These are the activations of a small neural network, seen along a few directions. Each row is one input.
Each table varies a few parts of the input and shows all the possible inputs, shuffled.
A made-up example of a description, with smaller parts first: line(4) and (point or ring(9) or (values(3) and ring(5))).
Shared parts are said once, and a part with two or three values counts as separate values.
(in the rows, 128 means zero)

Other details of the inputs vary at random and push rows far along two fixed directions, the same in every table; ignore that.

Table:
R1: [ 83 173 124  88 187 143  89 167 140 214 181 112  70  91 103  89]
R2: [146 121 119 166 120 101 132  93 114  70 106 158 129 165 118 189]
R3: [145 126 102 163 119 100 143  86 145  67 114 194 122 155 136 163]
R4: [137 128 106 150 135 103 120  94 118  51 116 176 133 149 133 169]
R5: [114 155 128 105 159 137 103 134 102 119 129 122 110 136 102 123]
R6: [ 93 145 144  90 178 158 103 146 129 214 138  78  57 116 100  72]
R7: [122 152 128 118 141 134 125 126 133 134 127 143  98 143 106 118]
R8: [103 159 153 101 195 146 104 162 113 191 153  77  80 121  95  62]
R9: [146 114 106 140  87 122 140  86 143  80  80 177 111 155 114 179]
R10: [169  75 158 142 113 111 178 164 147 141 144  88 223  82 213  96]
R11: [100 155 137 120 176 134 104 134 126 182 153 105  81 135 109 110]
R12: [151  85 150 136  58 135 155 180 145 141 162  68 229  86 189 115]
R13: [111 151 113 125 180 123 106 117 136 128 147 149  95 117 132 119]
R14: [ 84 156 132  66 179 167  83 151 126 212 145  83  64 105  97  76]
R15: [ 96 146 117  87 152 152 108 141 137 178 134 124  70  96 102 108]
R16: [164  84 138 126 105 111 172 180 156 136 155 116 224  54 211 106]
R17: [125 143 128 144 151 124 117 112 132 161 133 137 100 137 102 131]
R18: [127 133 105 147 130 108 124  83 119  58 116 182 128 153 144 177]
R19: [109 147 113 122 159 116 111 133 126 118 151 153 102 121 119 116]
R20: [ 99 160 125 100 137 139 117 133 109 129 135 141 103 133 113 132]
R21: [171  91 154 110 102 133 166 181 131 134 132  87 236  69 196 116]
R22: [109 151 115 115 143 121 102 139 121 130 147 144 105 127 102 143]
R23: [124 149 132 115 139 130 117 134 121 124 127 132 105 152  95 112]
R24: [122 133 100 147 115 104 135  91 122  61 122 194 124 147 142 178]
R25: [108 147 136 130 177 129 114 122 132 179 152 122  91 130 114  77]
R26: [144 131 104 157 103 105 134  90 141  79 110 187 122 163 118 191]
R27: [138 132 108 150  95 108 130  89 131  78 110 182 125 177 117 191]
R28: [148  80 141 159  83 130 169 168 154 127 154  72 231  92 205  81]
R29: [137 136 120 139  94 120 140  93 117  67  97 174 127 179 118 173]
R30: [165  90 154 105  86 125 167 196 124 127 138  90 237  72 180 109]
R31: [135 135 103 147 122 112 119  91 123  74 112 177 129 147 129 206]
R32: [ 73 170 130 126 145 166 102 139 116 157 148  82  82 149  97  76]
R33: [174  83 149 117  99 117 146 188 135 138 146  82 243  76 184 125]
R34: [128 125 132 126 133 136 114 114 119 149 102 121  91 142  82 116]
R35: [ 94 168 127  92 167 146 111 150 121 164 150 127  84 108 107 103]
R36: [111 134 133 112 166 148 117 128 134 179 122 104  67 116 106 102]
R37: [ 89 159 128 125 115 154 111 123 110 116 143 111  94 150 106 118]
R38: [111 135 100 182  83 127 124  84 123  60 113 150 126 183 118 185]
R39: [141 120 112 175 139  99 147  77 132  66 110 177 118 149 148 169]
R40: [159  73 146  96  65 137 168 179 141 150 122  89 219  65 188 119]
R41: [115 129 103 171  94 119 131  80 125  47 131 166 120 163 137 166]
R42: [137 116 102 132 105 130 129  84 122  73  81 167 118 138 124 192]
R43: [142 111 120 150  87 126 137  71 115  90  71 164 114 170 106 180]
R44: [135 130 128 153 114 119 146  85 101  65  92 158 123 174 128 180]
R45: [181  59 160 124  88 127 172 175 137 145 110  67 215  80 178 105]
R46: [107 143 142 100 173 158 104 142 139 227 133  91  63 107  85  66]
R47: [114 118 102 165  64 142 132  79 121  61  82 140 114 175 115 172]
R48: [159  88 146 112  80 120 160 188 142 152 152  98 234  70 195 130]
R49: [175  83 172 129  85 130 176 169 125 156 123  80 235  97 180  99]
R50: [104 158 132 104 193 130  98 159 146 190 174 111  76 120 101  47]
R51: [181  74 154 151 110 110 179 159 155 154 140 101 227  74 198  89]
R52: [164  92 159 103  93 135 162 181 122 134 132  80 240  83 196 115]
R53: [140 115 110 134  79 125 136  84 133  79  79 172 113 169 113 179]
R54: [120 136 128 144 176 113 119 117 127 122 139 132  96 137 122 108]
R55: [ 88 152 128  71 168 155  91 166 128 198 149  94  66  95  85  73]
R56: [118 151 149 117 165 140 111 142 110 172 135 102  99 136  87  82]
R57: [107 153 125 115 169 127 111 134 145 166 159 133  87 133 119  80]
R58: [166  87 150 112  94 124 150 181 138 150 147  85 240  78 197 131]
R59: [143 128 124 160 122 116 150  85 111  65  92 163 121 161 129 182]
R60: [140 114 105 129 102 125 122  92 110  62  81 157 126 148 112 185]
R61: [ 68 158 132  89 141 177  86 149 132 201 159  69  48 116  88  63]
R62: [126 136 130 147 163 114 120 114 126 137 137 137 106 139 108 100]
R63: [126 130 122 109 124 135 113 126 136 136 110 131  90 142  89 117]
R64: [125 146 139 134 149 136 127 115 118 148 120 132 102 141 102 117]
R65: [113 156 127 111 160 127  96 148 138 170 156 121  89 138  88  99]
R66: [120 143 126 142 163 122 119 116 132 146 136 131  92 134 117 141]
R67: [140 126 119 166 104 109 132  77 116  92 102 171 129 174 113 188]
R68: [149 122 120 169 109 103 129  88 113  83 103 165 135 169 102 181]
Each input here is: line(4) and (values(2) or (values(3) and ring(5))).
Changing only the line(4) part turns R29 into R57. The same change can be made to R49. Which row results? -> R25
Changing only the line(4) part turns R47 into R28. The same change can be made to R60. Which row results? -> R4
Change only the values(3) part in R11. List by row number the other rows that result. -> R2, R66
Change only the values(2) part in R37. List by row number the other rows that result. -> R32
Start at R14 and move only the line(4) part, one step at a time. The first step leads to R52. Which rows follow, in order? -> R58, R18
Change only the ring(5) part in R55. List by row number the other rows that result. -> R34, R45, R60, R63
